These are the activations of a small neural network, seen along a few directions. Each row is one input.
In each table, some parts of the input vary, and every possible input appears once, in random order.
Descriptions start from the smaller parts, as in this example, which fits no table here: one of 6 places along a line, together with either a single point or one of 9 places along a line or (one of 2 separate values, together with one of 5 places around a ring).
Shared parts are said once, and a part with two or three values counts as separate values.
In the rows, zero is written as 128.

Other details of the inputs vary at random and push rows far along two fixed directions, the same in every table; ignore that.

A family of inputs:
x1: [111 174 151  89 130 167 161 103 137 141 101 182  70 148 169  64]
x2: [118 119 120 158  75  87  85 167 165 108 178  53 174 102 140 154]
x3: [115 108 120 153 113 107 101 157 142 116 146  77 162 103 127 148]
x4: [127 108 134 148 113 104 109 157 147 111 164  77 163 112 126 143]
x5: [124 194 140  93 124 146 177  99 131 139 108 194  75 149 150  98]
x6: [157 114 153 124 191 119 176 119 105 119 128 147 135 138  72 151]
x7: [151 115 147 134 148 107 142 136 130 110 158 107 152 126  96 151]
x8: [113 100 115 148  78 111  82 134 150 122 180  43 175 125 172 134]
x9: [140  86 145 127 202 135 152 130  94 128 102 141 132 128  83 129]
x10: [143  98 141 121 182 142 166  93  92 134 129 133 135 157 110 135]
x11: [128  85 119 132 183 143 143 103  82 145 107 125 139 146 115 136]
x12: [178  83 106 130 164 139 116  94  79 137 113 169 134 152  82 163]
x13: [145 121 130 134 184 119 171 121  99 125 108 153 132 128  70 164]
x14: [117 185 165  91 143 153 172 132 145 125  92 200  66 126 135  75]
x15: [104 198 124 117  14 112  94 141 199 122 176  97 116 123 212  97]
x16: [149  92 158 126 198 131 162 124 104 119 124 134 136 131  84 134]
x17: [114 184 158  95 139 151 168 133 144 128  91 197  69 122 134  83]
x18: [140  86 137 117 188 148 151  99  89 140 117 130 132 155 118 117]
x19: [127 106 128 147 144 112 130 143 123 119 133 105 151 115 103 154]
x20: [127  89 122 132 187 146 152  94  84 141 106 130 138 147 110 139]
x21: [172 101 117 140 125 119  91 143 121 119 128 146 138 119  82 156]
x22: [156 184 140 102  75 138  98 151 168 120 116 199  71 116 136  88]
x23: [112 179 162  95 147 158 168 133 142 129  84 199  66 124 134  74]
x24: [143 109 140 135 190 123 166 122  97 121 112 144 134 130  72 157]
x25: [121  94 112 143 146 129 127 110 105 133 131  97 155 137 128 148]
x26: [111  86 106 150  84 111  70 142 143 131 169  40 176 124 170 131]
x27: [104 184 147 102 144 156 164 134 135 137  73 202  67 117 130  84]
x28: [132 105 121 138 139 120 134 107 109 131 147 101 156 143 124 153]
x29: [107 191 151 111  61 123 118 164 191 116 146 130  96 108 176  85]
x30: [122  87 120 140 147 132 122 110 109 136 135  94 156 138 135 136]
x31: [128  94 141 145 124 114 101 155 147 112 156  72 162 111 129 129]
x32: [117  89 117 146 114 123  97 125 131 129 158  63 169 132 153 134]
x33: [107 114  89 161  72  99  84 136 143 126 168  49 178 119 158 164]
x34: [164 106 100 146 123 118  87 144 116 123 113 147 138 110  76 166]
x35: [124  93 119 138 147 130 129 109 108 133 138  98 155 138 130 143]
x36: [ 85 193 127 117  61 130 103 173 180 133 109 141  85  95 180  78]
x37: [131  93 143 140 154 123 124 142 128 118 136  99 152 119 111 132]
x38: [127 186  94 117  28 136  70 135 164 135 122 167  87 122 179 106]
x39: [132 113 103 146 134 114 135 109 108 135 138 103 159 138 118 170]
x40: [165 107 114 143  89 109  66 158 145 113 151 117 147 112 105 150]
x41: [ 98 205 120 115  10 115  95 143 198 125 170 103 114 122 214  97]
x42: [187  83 119 123 161 141 115  93  86 135 124 166 131 155  88 153]
x43: [130 195 173  87 143 147 183 128 145 122 105 202  64 134 128  82]
x44: [110 177 155 101 148 155 165 133 135 132  76 199  67 120 130  82]
x45: [114 179 164  86 144 157 163 139 142 133  84 199  62 126 139  63]
x46: [164  93  96 141  84 118  62 125 125 129 156 109 153 133 126 157]
x47: [102 180 150 106  69 130 105 171 187 122 131 131  90 106 183  63]
x48: [117 102 111 147 109 117 110 124 127 129 159  74 165 132 146 147]
x49: [149 118 138 132 189 120 173 119  98 121 114 151 134 132  71 160]
x50: [144 104 136 122 179 134 165  89  90 133 129 135 136 156 103 145]
x51: [152 105 154 128 192 122 168 122 103 119 127 140 136 137  74 148]
x52: [148 103 142 121 182 136 166  88  91 130 134 134 137 157 104 140]
x53: [114 122 106 164  77  87  84 168 157 115 162  58 172  98 132 164]
x54: [119  96 115 143 109 119 100 124 130 126 162  66 170 132 152 140]
x55: [101 209 130 125  21 102  98 174 207 113 161 110 111  98 187 104]
x56: [160  93  81 146 113 123  80 113 100 138 122 134 149 131 104 174]
x57: [123  87 112 138 186 144 147  97  82 144 105 126 143 143 108 145]
x58: [127 107 114 141 138 122 134 107 106 132 137 102 153 141 122 158]
x59: [178  97 118 135 170 131 120 126  90 125  96 180 126 126  53 161]
x60: [117  88 109 143 118 123  96 129 122 137 146  71 162 131 152 131]
x61: [103 107  89 163  77 104  85 137 141 130 164  49 177 119 161 159]
x62: [124  90 127 144 153 119 118 149 116 127 120 100 149 113 107 138]
x63: [117 192 161  93 141 149 180 132 141 128  89 208  62 128 131  84]
x64: [121 103 117 142 107 118 109 124 131 128 163  74 163 135 148 143]
x65: [133  98 122 133 182 139 162  94  83 138 114 134 139 150 104 151]
x66: [ 91 209 107 125   7 113  93 146 194 129 159 104 112 116 213 106]
x67: [108 192 144 101 136 152 167 134 138 134  77 202  65 116 131  90]
x68: [ 91 185 117 112  87 147 132 120 148 145 106 155  89 126 179  95]
x69: [ 98 176 125  96 135 165 157 110 120 156  75 193  66 139 159  78]
x70: [133 110 131 135 189 128 164 126  95 127 100 150 131 126  77 152]
Description of these inputs: one of 2 separate values, together with one of 5 places along a line, together with either a single point or one of 6 places along a line.
Changing only the place on the line of 5 turns x46 into x38. The same change can be made to x50. Which row results?
Answer: x58
Changing only the place on the line of 5 turns x5 into x15. The same change can be made to x9. Which row results?
Answer: x47
Start at x9 and move only the place on the line of 6, one step at a time. The first step leads to x23. Which rows follow, in order?
Answer: x17, x63, x2, x55
Change only the choice among 2 separate values in x40. List by row number the other rows that result.
Answer: x46

A family of inputs:
x71: [ 96 216 153 107  40 119 107 184 210 112 136 138  82  95 185  68]
x72: [122 103 135 142 156 120 140 133 119 122 131 103 151 123 111 143]
x73: [141 119 110 134 129 129 117 122 114 133 119 136 130 129 118 141]
x74: [123 143 124  99 150 169 150  94 105 153  84 190  82 152 148  90]
x75: [162 100 129 141 140 116 107 147 122 115 131 133 142 116  81 154]
x76: [147  65  97 169 118 101  77 141 115 120 157  67 189 116 101 183]
x77: [100 112 130 125 148 145 141 110 114 141 123 103 133 138 156 108]
x78: [153  75 106 150 132 110 103 106 102 128 162  85 177 143 112 178]
x79: [160 146 146 104 179 150 164 114 105 130  80 220  82 135  78 118]
x80: [119 130 138 124 139 132 154 113 122 129 136 116 133 141 137 124]
x81: [128 139 146 111 170 142 182  91 110 134 120 153 112 155 125 119]
x82: [114 115 129 136 133 122 135 127 127 128 142  94 146 128 136 134]
x83: [ 98 189 143 118  55 116 108 174 194 115 143 120 105  98 176  86]
x84: [147 107 112 133 131 128 120 109 109 132 135 124 145 142 118 152]
x85: [145 132 124 112 162 148 152 100  97 141  97 183 103 147 105 127]
x86: [114 137 139 130 122 119 130 149 145 120 137 113 130 114 133 124]
x87: [128 133 106 147  63 107  70 161 161 118 151  98 143 105 143 139]
x88: [110 143 136 123 136 132 147 129 131 133 120 127 119 125 140 116]
Describe the family of inputs behind these rows.
Answer: one of 2 separate values, together with either a single point or one of 8 places along a line
Changing only the choice among 2 separate values turns x81 into x78. The same change can be made to x83. Which row results?
Answer: x79
Change only the choice among 2 separate values in x82. List by row number the other rows that result.
Answer: x85

A family of inputs:
x89: [129 129 133 143  77 104  92 157 166 105 171  80 155 111 147 141]
x90: [140 128 142 125 170 118 163 133 116 123 120 141 123 129  98 133]
x91: [119 151 133 103 141 156 150 103 116 140 101 173  90 148 143 102]
x92: [129 153 106 131  97 127 108 129 132 136 121 145 116 118 136 136]
x93: [130 170 144 102 163 151 187  96 104 139  96 202  82 148 115 115]
x94: [120 174 117 122  41 118  97 142 173 124 159 118 119 124 178 113]
x95: [120 129 124 141 127 111 138 118 124 126 145  99 145 131 125 151]
x96: [120 143 140 111 129 143 146 110 127 136 130 144 111 146 154 102]
x97: [121  61 116 162 155 108 119 116  99 129 160  44 195 136 114 170]
x98: [120 137 142 117 122 127 129 146 139 132 126 130 114 122 146 101]
x99: [122 131 138 126  92 131 100 143 155 120 148 112 124 122 150 106]
x100: [133 103 116 141 170 124 151 114  95 132 121 128 147 132  95 165]
x101: [ 82 184 124 113  43 130 102 137 175 135 141 115 105 119 206  87]
x102: [110 166 136 125 128 127 152 140 147 123 111 153 105 110 127 114]
x103: [123 141 147 106 155 147 169 100 116 135 117 147 111 151 137 103]
x104: [126 139 125 136  96 112 129 128 146 121 161  89 147 130 145 139]
x105: [ 99 169 121 137  56 112  96 169 180 118 140 113 124  95 163 117]
x106: [156  17 109 170 166 108  97 112  86 124 175  40 217 145  97 190]
x107: [138 160 139  88 176 172 177  83  97 146  69 228  62 155 125  90]
x108: [ 97 133 127 139 107 124 119 150 156 123 129  95 137 103 153 113]
x109: [113 195 106 116  27 122  84 142 179 128 138 137 104 115 184 104]
x110: [138 138 106 134  54 108  81 136 166 123 161 103 146 121 161 135]
x111: [114 133  97 149  42 100  66 150 164 119 176  62 163 112 165 151]
x112: [121 132 127 125  88 123 100 157 151 129 136 111 121 117 150 103]
x113: [133 104 106 138 142 135 116 117 105 138 110 128 131 134 127 138]
x114: [134 111 154 120 178 140 156 117 114 122 127 125 135 136 112 119]
x115: [104 148 138 117 129 143 142 138 138 130 102 154  99 115 142  97]
x116: [124 134 131 127 184 132 180 103  98 137  99 157 119 140  95 146]
x117: [113 149 125 111 140 153 148 114 115 145  91 168  90 140 140 106]
x118: [149 132 133 101 168 161 159  90 104 141 101 191  96 156 122 105]
x119: [103 143 125 120 131 142 144 121 125 144 108 141 110 128 151 114]
x120: [131 144 137 126 117 114 130 149 141 123 134 136 120 117 127 123]
x121: [113 162 106 147  33 110  54 174 184 119 147  98 139  93 159 125]
x122: [149 106 132 121 159 135 127 126 109 135 108 150 115 131 104 117]
x123: [186   5 118 178 189  94  88 122  80 105 167  54 228 134  44 219]
x124: [155  92 141 126 169 141 127 113 109 126 123 143 130 135  97 129]
x125: [102 151 128 126  76 111 100 165 176 123 149  81 133 107 178  98]
x126: [157  75 115 139 215 134 165 100  63 138 105 146 146 146  54 180]
x127: [147 130 145 123 130 128 128 134 131 116 136 144 123 129 110 135]
x128: [103  62  97 175 116  92  84 141 131 129 170   7 213 116 139 180]
x129: [123 131 122 130 108 138 104 142 136 126 108 139 114 110 137 111]
x130: [140 146 134 116 125 124 132 145 134 128 119 158 104 126 112 119]
x131: [176  94 138 125 210 130 154 112  75 134  98 175 125 143  49 152]
x132: [128 155 134 118 139 142 147 136 124 125  97 183  96 121 105 117]
x133: [137 163 142 104 133 143 169 107 128 133 118 175  99 146 132 114]
x134: [147  10 112 177 191 111 103 133  78 117 140  55 210 126  66 192]
x135: [140 136 155 122 160 129 161 123 124 113 130 142 121 130 108 132]
x136: [133 141 165  95 180 158 173 109 111 129 105 187  87 141 118  95]
Describe the family of inputs behind these rows.
Answer: one of 2 separate values, together with one of 4 places along a line, together with one of 6 places around a ring
Changing only the place on the ring of 6 turns x104 into x135. The same change can be made to x133. Which row results?
Answer: x89
Change only the place on the line of 4 in x117. List by row number the other rows that result.
Answer: x113, x119, x128
Change only the choice among 2 separate values in x119. List by row number the other rows that result.
Answer: x100
Change only the place on the line of 4 in x106. List by row number the other rows that result.
Answer: x96, x103, x118
